These are the activations of a small neural network, seen along a few directions. Each row is one input.
In each table, some parts of the input vary, and every possible input appears once, in random order.
Descriptions start from the smaller parts, as in this example, which fits no table here: one of 4 places along a line, together with either a single point or one of 11 places along a line or (one of 3 separate values, together with one of 5 places around a ring).
Shared parts are said once, and a part with two or three values counts as separate values.
In the rows, zero is written as 128.

Other details of the inputs shift rows strongly along two fixed directions, in all tables alike. That doesn't count.

A family of inputs:
x1: [176 129 163 113 134 133  60 140  97  65 119 150 145]
x2: [185 172  92 102 132 144  56 130  97  96 111 146 170]
x3: [176 123 137 162 201 189 195 165  69 155 141 110 107]
x4: [184 167 125 123 102  83  88 110 121 117 148  91 184]
x5: [139 125 173  75  67 109 118 102 125  75 109 141 141]
x6: [178 103 146 213 178 175 139 162  84 143  97  83  76]
x7: [180 168 111 101 147  72 100  92 140  65 122 118 146]
x8: [104 147 132 158 111 113 149 161 137 159 144 105 112]
x9: [126 139 137  72 106 100 107  96 147 165 191 118 187]
x10: [144 150 153 111  95 127 178 131 115 130 101 148 145]
x11: [172 109  87 154 214 207 174 131 108 104 140  87  92]
x12: [ 71 112 117 109  87 108  97 144 184 165 162 172 160]
x13: [176 120  76 192 189 179 162 151 115  87 118  68  79]
x14: [175 144 157 121 112  99  76 124 103  71 136  89 133]
x15: [ 31 103  82 123 111 142 119 152 218 132 154 156 101]
x16: [ 95 132 141 114 130 117 134 122 128 176 153 119 185]
x17: [112 122  75 109 147 175 141 130 123 167 159 112 110]
x18: [201 144 188 117 159 141  82 107  84 135 123 106 155]
x19: [ 96  88 167 136  93 152 158 131 147 167  86 143  96]
x20: [ 28 121 109 150 101 119 127 124 183 137 150 109  75]
x21: [ 79  95 110 152 178 193 167 123 127 136 148 120  65]
x22: [ 56 133 125 118 111 130  81 120 169 108 135 169 121]
x23: [197 154 139  79  81 103 129  84 117 102 111 139 200]
x24: [172  75 140 175 190 143 167 153  72  87 111 126  54]
x25: [ 45 123  63 128  85 124 128 147 179 177 160 103  89]
x26: [ 84 147 150 115  99 108 106 164 158 157 144 175 151]
x27: [183 114  64 167 197 161 168 145  75 124 105 123  72]
x28: [141 129 171  77 121 117  88 106 111 103 161 113 146]
x29: [ 90 117 116 180 127 126 155 155 128 170 127  98 138]
x30: [109 123 126 106 102  49 129 106 162 157 159 147 147]
x31: [ 77  97 120 167 141 153 143 174 135 170 120 162 147]
x32: [183 174  99  66  83 129 109  88 111  97  94 134 171]
x33: [ 19 104 114 133 119  91 145 111 184 141 141 154  63]
x34: [185 140 180 136 142 141  55 140 102 119  95 148 154]
x35: [153 166 148  90  96 125 116  69 116  59  88 143 149]
x36: [183 104  86 156 169 206 206 127 114  75  82 114  87]
x37: [ 44  83 161 143 114  90 134 138 176 196 129 147  73]
x38: [115 148 148 120 118  49 117 111 126 147 122 141 190]
x39: [ 84 101 125 142 104 144 195 136 131 164  98 147 147]
x40: [175 180 164 113 130  53 122 120 102 120 124 144 159]
Each input here is: one of 5 separate values, together with one of 8 places around a ring.
Question: Changing only the choice among 5 separate values turns x17 into x32. The same change can be made to x16. Which row results?
Answer: x39
Question: Change only the choice among 5 separate values in x40. List by row number the other rows that result.
Answer: x3, x8, x10, x26

A family of inputs:
x41: [ 44 124 136  99  51  99 140 129 185 174 140 150 143]
x42: [101  77 130 172 167 170 179 144 122 169 133 112  77]
x43: [200 122 127 169 188 174 138 156  61 126 105 129 113]
x44: [150 121 160 149 127 125 129 140 100 140 113 125 144]
x45: [169 156 119 110 138 141 126  98 105 115 122 111 165]
x46: [135 109 115 174 149 164 159 163 105 155 117 119 126]
x47: [176 162 135 132 159 131  84 120 101  94 115 128 174]
x48: [160 138 135 150 155 108 138 136 106 128 128 113 128]
x49: [135 119 128 136 138 106 161 120 119 124 123 129 118]
x50: [127 105 100 164 173 184 164 144 118 116 110 140 108]
x51: [179 190 145 104 118  61  83 101 113 110 137 112 186]
x52: [ 69 129 159  88  77  71  81 119 165 162 149 156 148]
x53: [163 165 167  90  81  91 102 109 121 110 108 137 188]
x54: [207 123 127 134 172 171 147 135  78  87 117 116 122]
x55: [191 134 149 127 151 144 139  99  86 106 104 111 138]
x56: [156 146 115 106 127 132 110 120 109 119 118 145 159]
x57: [105  99 108 152 141 164 164 142 131 111 115 121  64]
x58: [128 128 148 123 129 118 107 142 120 145 128 144 132]
x59: [188 155 156 127 153 131 111 113  92 119 121 104 150]
x60: [225 181 115 119 155 106 117 101  77  81 111 110 183]
x61: [144 159 160  97 116 106  91 103 133  87 111 149 166]
x62: [ 49 127 159 105  60  80 114 138 180 178 147 143 149]
x63: [149 104 138 183 189 175 150 159  98 118 107 131  96]
x64: [ 49 115 119 107  93 130 163 116 177 173 151 129 110]
x65: [117  94 103 139 149 177 174 145 129 134 146 125  88]
x66: [198 122 119 158 187 179 138 148  76 109 135 104 114]
x67: [111  91  77 178 162 175 159 164 137 151 131 117  79]
x68: [156 180 141 100 106  94  61 102 122  86 131 111 154]
x69: [ 55 126 122  85  63  86 112 117 203 144 144 149 122]
x70: [ 72 147 154 100  59  78  99 128 169 168 146 137 169]
x71: [ 87  96  85 173 154 172 156 157 134 136 134 111  66]
x72: [135 114 101 156 150 171 159 136 112  98 111 117  76]
x73: [ 64  81 120 119 113 140 162 136 163 153 155 138  90]
x74: [ 65  96 135 109  95 117 141 132 156 161 132 164 108]
x75: [ 98  92 112 175 153 166 158 160 130 128 125 112  52]
x76: [ 54 132 107  67  72  99 109 110 191 148 176 137 152]
x77: [157 166 172  85 107  86  71  84 125  76 111 149 186]
x78: [144 136 129 127 124 113 103 133 138 121 125 125 125]
x79: [153 136 141 135 137 120  97 119 107  91 119 111 117]
x80: [163 104 127 181 183 136 170 145  89 131 118 112  98]
x81: [ 85 141 117 104  95  81 144 113 164 148 148 134 135]
x82: [ 52  93 114 148 128 159 169 145 164 149 129 155  87]
x83: [ 62  96 123 126 116 148 178 131 163 170 138 129  90]
x84: [ 65 151 128  86  86  89  94 103 178 169 164 119 167]
x85: [137 118 156 127 102 121 144 125 117 130 106 137 144]
x86: [198 164 130 117 149 123  80 124  81 111 118 131 179]
x87: [ 64  94 110 130 111 148 164 149 154 170 136 158  92]
x88: [ 43  92 144 145 121 123 131 142 169 158 140 149 103]
x89: [175 165 153  95 104  73  55  99 128  98 124 124 170]
x90: [ 48 117 114 110  69 115 146 134 178 174 136 145 147]
x91: [ 66 121 103 107  79 113 129 125 192 145 141 142 109]
x92: [ 57 110 123 134 117 138 151 135 166 187 156 117 104]
x93: [151 109 125 187 192 184 152 159  94 120 111 129  98]
x94: [192 157 121 113 152 133  87 120  97 101 146 106 171]
x95: [188 114 130 147 167 169 156 145  77 114  96 144 107]
x96: [171 161 144  85  96  83  76  90 132  87 114 134 166]
x97: [127 130 126 128 127 100 159 125 134 130 127 130 121]
x98: [166 102 125 159 178 174 150 156  96 123 139 110  97]
x99: [173 194 125  75  99  92  60  79 119  61 119 116 185]
x100: [165 112 122 153 157 159 145 125  94  79  98 117  87]
x101: [122 124  87 127 121 138 130 127 148 121 124 132 125]
x102: [138 120  96 171 171 138 164 146 111 146 134 110 114]
x103: [172 160 163  82 112  82  58  99 117  99 150 119 180]
x104: [146 142 118 130 124 121 102 131 135 123 130 122 128]
Question: What is each input in this table made of?
Answer: one of 2 separate values, together with one of 4 places along a line, together with one of 8 places around a ring
Question: Changing only the choice among 2 separate values turns x84 into x45. The same change can be made to x94. Which row results?
Answer: x76
Question: Changing only the choice among 2 separate values turns x99 into x71. The same change can be made to x65. Which row results?
Answer: x66
Question: Change only the place on the line of 4 in x68. List by row number the other rows that result.
Answer: x71, x75, x79
Question: Change only the choice among 2 separate values in x51. List by row number the other rows that result.
Answer: x81
